A small network was shown many inputs. Here are its activations along a few directions, one row for each input.
Each table varies a few parts of the input and shows all the possible inputs, shuffled.
A made-up example of a description, with smaller parts first: one of 3 separate values, together with either a single point or one of 9 places around a ring or (one of 5 places around a ring, together with one of 6 places along a line).
Shared parts are said once, and a part with two or three values counts as separate values.
(in the rows, 128 means zero)

Other details of the inputs vary at random and push rows far along two fixed directions, the same in every table; ignore that.

Rows:
x1: [144 123 108  94 119 134 131 152 139  95 126 158 147 177]
x2: [147 110 114  80 154 148 180 132 141 109 141 151 160 184]
x3: [113  85 108 148 114 112 119  96 162 159 143  85 146  83]
x4: [133 144 131 155 132 127 131 130 133 140 123 123 122  91]
x5: [119  83  89 156  92  97 110 120 177 144 150  93 150  97]
x6: [155 160 143  83 159 159 154 155 103  93 106 183 129 179]
x7: [129  58 104  58 138 132 146 106 149 120 143 128 170 182]
x8: [117 139 143 140 118 120 101 126 105 132 120 119 104 122]
x9: [108 101 111 142 104 123  94  97 142 157 134  78 117 114]
x10: [148 227 156 168 138 167 121 151 109 125  88 155  95  87]
x11: [103  94 122 154 108  99 112 107 135 154 148  85 124 102]
x12: [129 156 136 161 131 131 132 131 128 138 125 129 116  95]
x13: [122 155 133 145 118 144 107 124 118 136 115 113 105 122]
x14: [128 156 125 154 123 147 127 123 137 142 124 111 118 113]
x15: [105  82 119 133 106 101  94  99 130 152 140  85 119 115]
x16: [123 164 153 146 123 125  96 136  94 130 109 136  93 114]
x17: [131 101 135  90 150 119 159 136 123 106 137 156 155 156]
x18: [111  76 100 150  87  83  98 122 158 138 149  96 141 104]
x19: [149 239 159 177 136 170 120 156 102 128  88 157  85  91]
x20: [134 165 131 153 124 152 118 121 135 139 108 123 120  91]
x21: [135 108 137  86 156 121 177 145 114  97 145 164 152 180]
x22: [127 162 138 146 118 143 102 126 116 138 111 119 100 117]
x23: [129  61 100  71 118 101 134 141 143  95 148 149 166 194]
x24: [109  79 104 130 103 116  93  90 149 161 140  76 126 117]
x25: [139 124 128 108 153 134 176 139 133 112 141 153 151 155]
x26: [128 145 131 158 129 127 133 126 134 141 130 120 120  96]
x27: [142 116 125  93 160 135 188 144 133 104 148 158 160 174]
x28: [159 167 151  93 177 153 190 168 113  87 120 201 149 165]
x29: [137  84 128  74 156 115 173 139 124 102 146 160 161 176]
x30: [123 147 147 139 122 123  97 131 102 132 110 130 100 112]
x31: [134 218 175 175 138 136 117 164  82 118  99 164  83  93]
x32: [118  99 102 147 110 125 114  93 161 161 142  77 132  98]
x33: [149 161 160  75 166 144 156 166  85  80 109 200 130 184]
x34: [127 154 136 141 121 141 105 123 119 136 112 120 103 118]
x35: [122  98 102 146 110 127 109  98 161 165 134  81 131  92]
x36: [103  84 121 132 104 106  85  95 133 152 129  87 124 103]
x37: [150 118  98 101 125 137 154 150 159 100 134 156 163 168]
x38: [131 169 129 161 123 150 124 126 130 139 118 116 112 104]
x39: [105  77 118 145 110  93 111 100 143 156 150  84 128  99]
x40: [138 217 177 170 139 138 116 162  85 116  94 166  89  84]
x41: [119  67 117  69 138 112 150 120 124 111 153 130 153 193]
x42: [128  71 105  88 147 121 183 121 154 119 164 129 173 174]
x43: [102  85 119 137 102 102  91  98 128 152 141  81 119 116]
x44: [139 185 149 133 134 155 112 140 104 119  97 150 104 119]
x45: [119 146 144 156 127 117 122 134 111 130 130 123 113 108]
Description of these inputs: one of 5 places around a ring, together with either a single point or one of 8 places along a line.
Question: Changing only the place on the ring of 5 turns x9 into x43. The same change can be made to x22. Which row results?
Answer: x8
Question: Changing only the place on the ring of 5 turns x44 into x33. The same change can be made to x24. Which row results?
Answer: x16
Question: Which other rows agree with x25 in the place on the ring of 5? List them by row number.
Answer: x3, x4, x5, x12, x26, x27, x28, x42
Question: Which other rows agree with x38 in the place on the ring of 5? List them by row number.
Answer: x2, x10, x14, x19, x20, x32, x35, x37

Rows:
x46: [110  97 118 153  95  90  87 125 138 147 142 100 118 100]
x47: [152 136 140  91 170 150 178 133 105 118 124 162 136 154]
x48: [137 138 133  50 127 174  85 118  96 107  92 144 103 210]
x49: [130 161 141 177 100 106  85 145 113 141 105 136  92  76]
x50: [133 103 101 151 116 130 128  95 169 171 139  92 135  91]
x51: [139  95  68  68  96 167  78 107 159 119 108 116 140 200]
x52: [144 199 137 156 123 140 133 166 123 104 114 166 111 123]
x53: [124  95  97 148 105 108 103 111 174 140 135 108 142  90]
x54: [137 125 149  84 168 151 168 122 116 115 118 167 156 144]
x55: [122  81 108 148  92  89  93 125 135 151 134  97 124  95]
x56: [120 106  94 159 104 108 103 119 166 149 146 102 136 101]
x57: [136 134 143  95 164 149 181 133 104 108 137 149 136 175]
x58: [132  98  99 105 138 134 166 106 165 135 158 114 161 155]
x59: [137  85  91 113 128 116 147 139 160 120 150 127 162 158]
x60: [128 183 171 136 149 130 125 160  75 115 112 155  92 126]
x61: [110  87 125 128 129 127 118  86 139 160 127  86 144  82]
x62: [162 163 106  61 132 211 116 121 138 110  87 146 124 210]
x63: [114  90 120 139 131 121 124  96 141 169 143  74 121 103]
x64: [111 109 101 167  89 111 113 121 156 136 137  93 132 115]
x65: [142 172 117 190 105 127 101 145 133 141 104 127 105  75]
x66: [141 206 143  98 130 209  80 117  95 127  65 138  76 160]
x67: [122 190 134 189 115 150 124 127 130 143 113 104 104  92]
x68: [126  58 122  87 144  97 140 111 119 133 146 121 144 152]
x69: [116  73 116  90 146 125 163  97 137 142 162 107 148 155]
x70: [130  76  96  97 123 118 140 126 165 117 139 143 186 137]
x71: [109  93 119 137 127 124 126  98 135 167 146  76 120 102]
x72: [131  94 105 109 134 137 162 115 169 144 156 110 157 146]
x73: [114 189 179 147 141 128 123 146  74 109 111 159  93 134]
x74: [142 126 130 104 140 115 143 172 109  97 132 167 139 168]
x75: [ 98  92 116 156  85  88  97 117 134 131 139  91 124 118]
x76: [128 134 156  96 156 125 153 143  82  94 139 158 134 177]
x77: [117 189 174 148 139 130 125 151  69 107 111 152  90 133]
x78: [150 145 136  97 158 159 169 135 148 110 116 167 169 139]
x79: [155 129 114  98 144 134 158 159 145  88 125 170 156 151]
x80: [105  94 125 148 119 124 122  84 134 163 151  78 121 107]
x81: [120  89 117  98 145 127 162 104 129 139 152 103 140 149]
x82: [122 186 178 145 141 129 120 149  74 113 117 155  93 127]
x83: [127 185 127 140  71 165  21 125 105 130  68 116  70 131]
x84: [146 132 138  96 139 115 141 165 117  84 117 176 136 148]
x85: [130  81  99 103 123 119 136 129 167 114 133 132 184 131]
x86: [125  65 117  92 119 101 129 133 138 109 132 138 172 141]
x87: [128 123 150  91 157 117 154 134  93 103 139 163 128 176]
x88: [117 163 169 165 131 114  82 122 105 140 103 124  88  67]
x89: [125 131 143  97 159 147 180 131 107 110 133 143 136 175]
x90: [153 152 119 108 153 155 181 145 132 113 135 146 146 164]
x91: [107 175 155 178 126 142 117 113 103 151 115 110  89  93]
x92: [119 106 100 159  98 112 108 126 164 149 144 103 132 104]
x93: [142 174 121 185 107 127 101 144 135 143 107 138 105  77]
x94: [118 110  93 164  89 107 107 116 161 143 145  85 128  98]
x95: [129  81  93 114 115 115 149 132 160 112 156 118 166 166]
x96: [107  89 114 147  91  91  92 123 140 146 149 102 122 105]
x97: [111  64 129  90 143  99 136 114 121 133 159 121 144 160]
x98: [130  72 120  95 146 126 159  98 141 152 147 116 144 138]
x99: [146 179 127 181 125 149 121 127 136 157 106 113 107  73]
x100: [137 192 162 156 118 128 121 176  89  93 109 164 100 131]
x101: [104 106  99 165  88 106 107 114 161 142 143  95 133 111]
x102: [125  87 100 118 116 116 142 128 163 115 157 125 163 158]
x103: [119 159 161 163 130 113  86 126  98 139 102 117  87  70]
x104: [131 191 161 154 118 124 116 168  94  97 114 169 103 129]
x105: [139 146 128 108 150 155 183 135 138 106 134 156 151 177]
x106: [140 180 133 175 130 150 115 123 145 145 103 113 112  66]
x107: [111 178 160 177 121 118  93 127  81 138 114 112  79  87]
x108: [151 140 115 108 139 135 163 169 136  95 133 167 149 169]
x109: [114  87 124 130 133 122 119  82 148 161 136  91 127  86]
x110: [128 112 102 152 120 130 127 106 166 164 144  78 135 101]
x111: [138 175 171 138 147 128 123 147  80 123 105 168  92 114]
x112: [128 179 173 138 155 128 119 151  80 119 114 162  95 125]
x113: [148 201 145 151 148 165 146 153 127 129 117 150 114 113]
x114: [146 123 136  92 140 114 143 156 122  87 125 186 140 153]
x115: [103  81 127 138 122  93  96 105 121 158 146  80 115 105]
x116: [137 118 140  90 135 118 140 153 118  89 117 186 160 150]
x117: [150 149 125 105 153 158 185 143 134 103 138 150 151 174]
x118: [121  72 105 102 115  92 135 129 134 110 153 124 151 163]
x119: [133  81 103  92 138 140 160 111 168 134 140 114 187 132]
x120: [135 189 157 154 118 125 115 178  97 105 107 159  96 116]
x121: [129 128 163  84 161 128 144 137  95 100 117 179 148 147]
x122: [106 106 127 144 124 125 118  98 136 173 145  81 112  92]
x123: [120 167 144 179  95 105  89 142 112 131 116 126  92  94]
x124: [153 148 124 104 159 157 181 150 138 113 132 153 146 164]
x125: [119  90 124 133 131 122 121  88 145 159 131  83 123  87]
x126: [132 120 156  80 163 123 146 140  95  99 115 170 150 150]
x127: [124 174 153 175 138 142 111 119 109 162 115 112  89  81]
x128: [128 119 112 149 119 132 118  99 174 160 132  92 132  76]
x129: [107  68 114 104 109  93 136 128 135 108 153 131 153 173]
x130: [118 111 107 155 111 132 127  96 165 158 153  81 138 107]
Question: Describe the family of inputs behind these rows.
Answer: one of 5 places around a ring, together with either a single point or (one of 2 separate values, together with one of 8 places along a line)
Question: Changing only the place on the ring of 5 turns x103 into x106. The same change can be made to x76. Which row results?
Answer: x117
Question: Changing only the place on the ring of 5 turns x47 into x55. The same change can be made to x61. Which row results?
Answer: x86
Question: Changing only the place on the ring of 5 turns x62 into x83. The same change can be made to x113. Which row results?
Answer: x46
Question: Start at x64 and move only the place on the ring of 5, one step at a time. The first step leads to x75. Which rows follow, in order?
Answer: x77, x89, x67
Question: Change only the choice among 2 separate values in x109. List by row number the other rows that result.
Answer: x125
Question: Change only the place on the ring of 5 in x101. List by row number the other rows that result.
Answer: x73, x91, x105, x129
